A small network was trained on invented records. Each row is its activation on one of them, seen along a few directions.
Each row is followed by the record's values for the fields NALEP, BIPA, NEGES, LOGA, MIZIR.
Not every record has every field; a missing one is written missing.
The largest differences between rows may come from other fields.
(in the rows, 500 means zero)
Random noise pushes rows far along 14 fixed directions. That doesn't count. These rows show it; they differ only by the noise:
[507 782 532 734 636 414 158 359 476 346 397 405 504 435 540 460 660 588
 363 447 480 258 528 639 287 591 688]
[425 474 685 480 493 332 256 420 574 450 491 606 639 429 496 586 626 556
 313 518 645 469 702 584 403 520 603]
[569 298 591 457 484 746 432 477 388 628 229 351 300 784 547 459 585 186
 793 477 469 352 499 314 417 673 370]
[407 561 586 494 450 601 435 516 570 463 318 521 362 375 456 536 593 551
 551 505 419 420 372 450 620 647 350]
[476 612 409 473 467 559 682 563 672 587 348 369 549 185 640 448 357 630
 337 584 495 653 549 574 612 568 569]
[544 328 682 628 816 521 622 626 363 554 119 296 633 518 698 254 552 556
 650 436 264 562 526 188 828 581 445]
[403 681 431 606 456 693 454 341 526 573 358 388 447 437 645 425 523 591
 489 541 360 368 335 486 380 420 638]
[478 635 537 218 414 482 262 462 574 493 584 417 416 536 872 304 409 633
 264 435 362 476 714 511 325 612 608]
[303 468 649 200 725 487 244 706 305 472 909 495 679 755 850 464 214 566
 758 575  51 492 905 604 274 500 826]
[457 788 384 514 498 307 518 265 415 636 576 409 738 396 563 259 544 474
 380 525 550 168 541 442 496 445 539]
[465 600 502 482 588 317 336 704 280 395 539 527 381 380 443 604 281 525
 687 445 398 513 576 617 445 724 361]
[600 531 525 499 440 313 741 549 276 453 662 539 570 330 487 563 498 554
 466 450 377 340 540 525 794 504 428]
[628 241 475 351 285 522 446 347 525 622 418 452 454 567 492 510 493 373
 399 409 650 496 454 460 478 460 410]
[443 477 661 557 517 540 538 419 472 432 497 648 538 566 365 563 592 456
 713 626 361 247 197 452 648 548 477]
[612 442 562 631 403 443 574 491 560 461 217 553 365 417 370 657 605 602
 259 419 726 705 500 591 531 509 426]
[478 689 422 452 701 687 361 591 750 357 541 291 591 427 345 490 601 467
 557 542 327 275 532 759 671 728 586]

[559 342 447 378 321 573 682 581 344 682 483 404 419 350 660 539 302 254
 708 570 486 461 566 376 529 627 384] -> (NALEP taso; BIPA pamen; NEGES meto; LOGA missing; MIZIR filuz)
[500 429 529 276 321 226 376 217 596 556 696 584 685 551 485 286 658 698
  90 359 621 405 466 367 684 281 301] -> (NALEP mel; BIPA bal; NEGES munan; LOGA navav; MIZIR zuk)
[610 404 580 495 579 213 287 647 355 330 654 585 525 418 519 661 301 439
 535 466 565 575 674 667 333 670 588] -> (NALEP taso; BIPA pamen; NEGES meto; LOGA missing; MIZIR filuz)
[652 194 440 502 396 321 425 362 472 572 467 436 662 355 497 505 521 521
 221 305 702 624 569 470 575 277 500] -> (NALEP taso; BIPA pamen; NEGES munan; LOGA navav; MIZIR filuz)
[502 103 487 386 325 586 328 465 365 591 731 464 639 419 486 811 489 407
 639 388 446 400 543 530 491 277 481] -> (NALEP taso; BIPA bal; NEGES meto; LOGA missing; MIZIR zuk)
[473 584 618 552 658 675 314 631 832 247 382 488 403 474 317 621 643 511
 503 622 462 498 493 766 555 803 595] -> (NALEP taso; BIPA pamen; NEGES munan; LOGA navav; MIZIR filuz)
[411 938 444 350 544 249 321 504 538 353 778 632 518 489 601 358 358 661
 339 502 444 431 573 627 289 600 620] -> (NALEP mel; BIPA pamen; NEGES meto; LOGA missing; MIZIR zuk)
[747 437 434 567 555 336 514 443 484 393 611 497 605 639 250 597 540 461
 422 396 641 437 385 667 553 472 458] -> (NALEP taso; BIPA bal; NEGES meto; LOGA missing; MIZIR zuk)
[701 133 401 541 314 850 518 458 652 576 275 191 365 295 884 537 307 574
 282 474 399 775 437 593 423 390 828] -> (NALEP mel; BIPA pamen; NEGES munan; LOGA navav; MIZIR zuk)
[540 705 412 606 486 434 537 501 369 431 545 544 385 549 381 565 635 575
 414 331 531 471 545 550 450 392 444] -> (NALEP taso; BIPA pamen; NEGES meto; LOGA missing; MIZIR filuz)
[582 487 490 401 452 697 769 546 439 638 558 404 359 785 698 403 382 214
 661 700 472 462 692 501 326 627 652] -> (NALEP mel; BIPA pamen; NEGES munan; LOGA navav; MIZIR filuz)
[419 388 598 359 518 815 556 513 679 613 369 452 534 623 670 443 470 384
 704 657 363 480 400 361 496 577 606] -> (NALEP taso; BIPA pamen; NEGES meto; LOGA missing; MIZIR zuk)
[536 382 611 564 632 651 598 635 519 422 469 481 490 644 575 530 587 492
 556 519 376 618 615 498 542 470 685] -> (NALEP mel; BIPA pamen; NEGES meto; LOGA missing; MIZIR filuz)
[409 493 527 404 499 510 438 436 579 494 440 653 449 737 447 403 481 619
 490 448 472 645 276 395 447 368 453] -> (NALEP mel; BIPA pamen; NEGES meto; LOGA missing; MIZIR zuk)
[475 673 457 579 364 693 532 385 403 535 527 403 332 478 588 512 646 445
 534 526 365 198 492 515 438 496 544] -> (NALEP taso; BIPA pamen; NEGES munan; LOGA navav; MIZIR filuz)
[785 280 441 545 403 678 529 505 606 503 409 322 380 472 545 683 284 278
 576 632 608 513 366 720 344 742 605] -> (NALEP taso; BIPA bal; NEGES munan; LOGA navav; MIZIR zuk)
[478 418 525 463 523 518 637 479 350 577 558 592 536 766 536 457 434 504
 652 495 387 550 405 360 468 309 517] -> (NALEP taso; BIPA pamen; NEGES meto; LOGA missing; MIZIR filuz)
[384 547 490 596 421 577 516 416 472 580 465 450 537 411 716 480 670 681
 242 429 472 604 736 455 415 173 719] -> (NALEP mel; BIPA pamen; NEGES meto; LOGA missing; MIZIR filuz)
[424 548 678 536 565 521 294 313 721 425 445 546 689 380 559 393 562 352
 588 786 475 145 279 459 481 747 703] -> (NALEP mel; BIPA pamen; NEGES munan; LOGA navav; MIZIR zuk)
[417 575 642 538 625 493 408 629 505 391 481 559 488 341 558 514 469 434
 734 623 381 370 447 428 541 774 487] -> (NALEP taso; BIPA pamen; NEGES meto; LOGA missing; MIZIR filuz)
[592 350 568 306 309 558 354 571 605 354 562 673 302 587 424 803 463 514
 387 398 571 677 541 717 358 540 541] -> (NALEP taso; BIPA pamen; NEGES meto; LOGA missing; MIZIR zuk)
[337 492 644 439 275 555 416 503 550 495 561 688 406 299 562 697 655 436
 470 573 590 441 673 446 404 523 524] -> (NALEP mel; BIPA pamen; NEGES meto; LOGA missing; MIZIR filuz)
[397 606 557 509 425 430 497 620 498 431 596 626 492 217 432 685 677 486
 457 473 610 463 744 493 577 567 391] -> (NALEP mel; BIPA bal; NEGES meto; LOGA missing; MIZIR filuz)
[412 528 525 493 554 416 204 359 558 458 563 499 664 404 527 413 541 525
 455 499 471 326 455 492 451 482 608] -> (NALEP mel; BIPA pamen; NEGES munan; LOGA navav; MIZIR zuk)
[625 548 388 623 370 458 570 400 491 411 482 582 369 445 328 593 504 591
 405 408 551 496 157 560 539 406 409] -> (NALEP taso; BIPA pamen; NEGES meto; LOGA missing; MIZIR filuz)
[220 689 459 503 425 448 525 430 407 600 663 739 633 403  49 751 586 295
 857 657 641 157 377 538 523 503 241] -> (NALEP taso; BIPA bal; NEGES munan; LOGA dutut; MIZIR zuk)
[579 607 474 609 231 583 635 274 565 492 533 650 329 548 488 601 581 407
 378 631 665 379 287 560 279 431 651] -> (NALEP mel; BIPA pamen; NEGES meto; LOGA missing; MIZIR filuz)
[214 498 413 596 585 837 422 391 463 885 105 116 676 197 819 243 529 431
 765 559 298 327 489 125 542 415 507] -> (NALEP taso; BIPA pamen; NEGES munan; LOGA dutut; MIZIR zuk)
[490 539 633 413 452 441 585 337 548 698 454 564 558 687 653 297 466 184
 629 784 738 301 506 264 297 737 457] -> (NALEP taso; BIPA bal; NEGES munan; LOGA navav; MIZIR filuz)
[574 438 587 463 387 524 307 365 669 311 547 603 436 461 227 629 673 425
 494 515 513 193 177 613 666 669 390] -> (NALEP taso; BIPA pamen; NEGES munan; LOGA navav; MIZIR zuk)
[342 769 435 560 736 498 533 641 576 402 422 583 554 500 136 567 464 563
 686 564 462 538 383 681 614 600 421] -> (NALEP taso; BIPA pamen; NEGES munan; LOGA navav; MIZIR zuk)
[382 793 652 670 549 454 546 419 529 474 516 678 529 592 650 507 571 591
 453 705 565 453 519 493 197 496 729] -> (NALEP mel; BIPA bal; NEGES meto; LOGA missing; MIZIR zuk)
[426 797 533 599 481 623 517 616 511 340 523 505 272 421 592 594 708 819
 339 384 297 524 592 562 537 467 482] -> (NALEP taso; BIPA bal; NEGES meto; LOGA missing; MIZIR filuz)
[670 658 472 735 579 581 698 569 236 459 268 394 213 571 603 410 414 363
 778 510 339 359 254 373 462 736 446] -> (NALEP mel; BIPA pamen; NEGES meto; LOGA missing; MIZIR zuk)
[314 572 653 459 625 620 190 463 498 489 520 379 531 726 611 375 911 645
 394 349 336 351 871 398 489 383 497] -> (NALEP mel; BIPA bal; NEGES munan; LOGA navav; MIZIR zuk)
[488 620 393 589 675 502 557 458 405 507 622 273 789 351 609 309 591 587
 490 436 223 240 526 456 753 353 641] -> (NALEP mel; BIPA pamen; NEGES meto; LOGA missing; MIZIR zuk)
[198 865 510 563 496 808 529 334 705 557 415 512 462 529 452 315 892 501
 567 639 403 172 359 294 596 478 428] -> (NALEP mel; BIPA bal; NEGES munan; LOGA navav; MIZIR filuz)
[422 634 642 442 530 743 813 539 565 578 415 531 480 731 554 423 768 456
 593 582 386 375 572 319 663 518 485] -> (NALEP taso; BIPA pamen; NEGES meto; LOGA missing; MIZIR zuk)

Here are new rows. What are their fields?
[496 421 456 354 424 313 539 399 328 645 528 573 537 704 485 311 500 438
 417 368 628 572 634 302 488 318 361] -> (NALEP mel; BIPA pamen; NEGES munan; LOGA navav; MIZIR filuz)
[613 597 505 702 668 398 513 550 269 392 545 399 558 531 571 501 607 581
 447 363 384 427 682 550 500 420 636] -> (NALEP taso; BIPA pamen; NEGES meto; LOGA missing; MIZIR filuz)
[467 408 560 365 444 381 298 481 421 459 682 574 561 547 485 570 559 555
 426 371 473 459 640 522 478 393 480] -> (NALEP mel; BIPA pamen; NEGES meto; LOGA missing; MIZIR zuk)
[420 460 619 837 772 484 562 748 309 333 376 543 514 354 400 708 428 710
 719 559 263 683 456 626 631 471 601] -> (NALEP mel; BIPA pamen; NEGES munan; LOGA navav; MIZIR zuk)
[642 470 443 748 561 293 497 711 422 303 432 467 456  45 382 722 415 597
 385 405 585 696 576 712 626 606 497] -> (NALEP mel; BIPA pamen; NEGES meto; LOGA missing; MIZIR filuz)
[546 269 467 487 397 723 462 488 564 494 540 501 355 634 368 686 433 339
 669 579 518 513 336 633 402 504 522] -> (NALEP mel; BIPA bal; NEGES munan; LOGA navav; MIZIR zuk)
[256 535 482 353 394 812 447 453 737 629 446 451 522 440 560 491 642 498
 496 563 442 464 559 449 499 405 564] -> (NALEP mel; BIPA pamen; NEGES meto; LOGA missing; MIZIR zuk)
[413 601 398 643 610 490 589 605 252 526 454 499 406 526 429 504 329 555
 742 492 361 578 398 500 461 432 445] -> (NALEP mel; BIPA pamen; NEGES munan; LOGA navav; MIZIR zuk)
[371 316 576 451 477 763 300 522 521 543 247 423 298 546 417 497 583 377
 775 495 370 426 352 352 587 625 281] -> (NALEP mel; BIPA pamen; NEGES munan; LOGA navav; MIZIR zuk)
[560 708 335 618 653 568 682 504 729 500 548 406 670 477 400 474 459 442
 498 670 613 485 423 673 471 548 662] -> (NALEP taso; BIPA bal; NEGES meto; LOGA missing; MIZIR filuz)
[443 748 540 441 529 403 530 595 280 501 582 487 383 560 741 376 393 552
 516 525 338 448 767 497 361 617 557] -> (NALEP mel; BIPA pamen; NEGES munan; LOGA navav; MIZIR zuk)
[353 660 518 447 304 547 509 512 696 448 498 646 349 229 574 575 436 749
 371 581 456 596 282 503 530 542 409] -> (NALEP mel; BIPA bal; NEGES meto; LOGA missing; MIZIR zuk)
[509 468 566 628 631 399 555 471 300 484 363 580 457 674 622 269 428 577
 624 448 355 587 243 201 514 401 472] -> (NALEP mel; BIPA pamen; NEGES meto; LOGA missing; MIZIR filuz)
[316 736 369 355 557 444 645 557 493 701 601 397 688 397 504 340 454 530
 534 552 487 437 716 443 637 493 339] -> (NALEP taso; BIPA bal; NEGES munan; LOGA navav; MIZIR zuk)
[585 558 609 680 621 436 562 446 467 411 583 563 603 713 344 646 598 504
 526 620 553 375 483 706 421 509 620] -> (NALEP taso; BIPA bal; NEGES munan; LOGA navav; MIZIR zuk)
[414 474 563 513 498 695 203 313 569 529 367 338 559 455 502 425 810 404
 556 448 394 111 438 372 583 529 473] -> (NALEP taso; BIPA pamen; NEGES munan; LOGA navav; MIZIR zuk)
[629 408 284 343 561 459 619 572 448 579 618 304 662 518 453 362 463 379
 445 324 504 546 725 504 700 406 461] -> (NALEP mel; BIPA pamen; NEGES meto; LOGA missing; MIZIR filuz)
[543 259 495 333 491 718 456 402 657 530 605 429 601 798 372 490 580 327
 573 555 447 382 450 588 563 424 607] -> (NALEP mel; BIPA pamen; NEGES munan; LOGA navav; MIZIR zuk)
[641 206 671 484 588 389 361 598 480 476 473 433 614 510 541 567 622 334
 485 431 668 521 813 441 529 640 464] -> (NALEP mel; BIPA bal; NEGES meto; LOGA missing; MIZIR zuk)
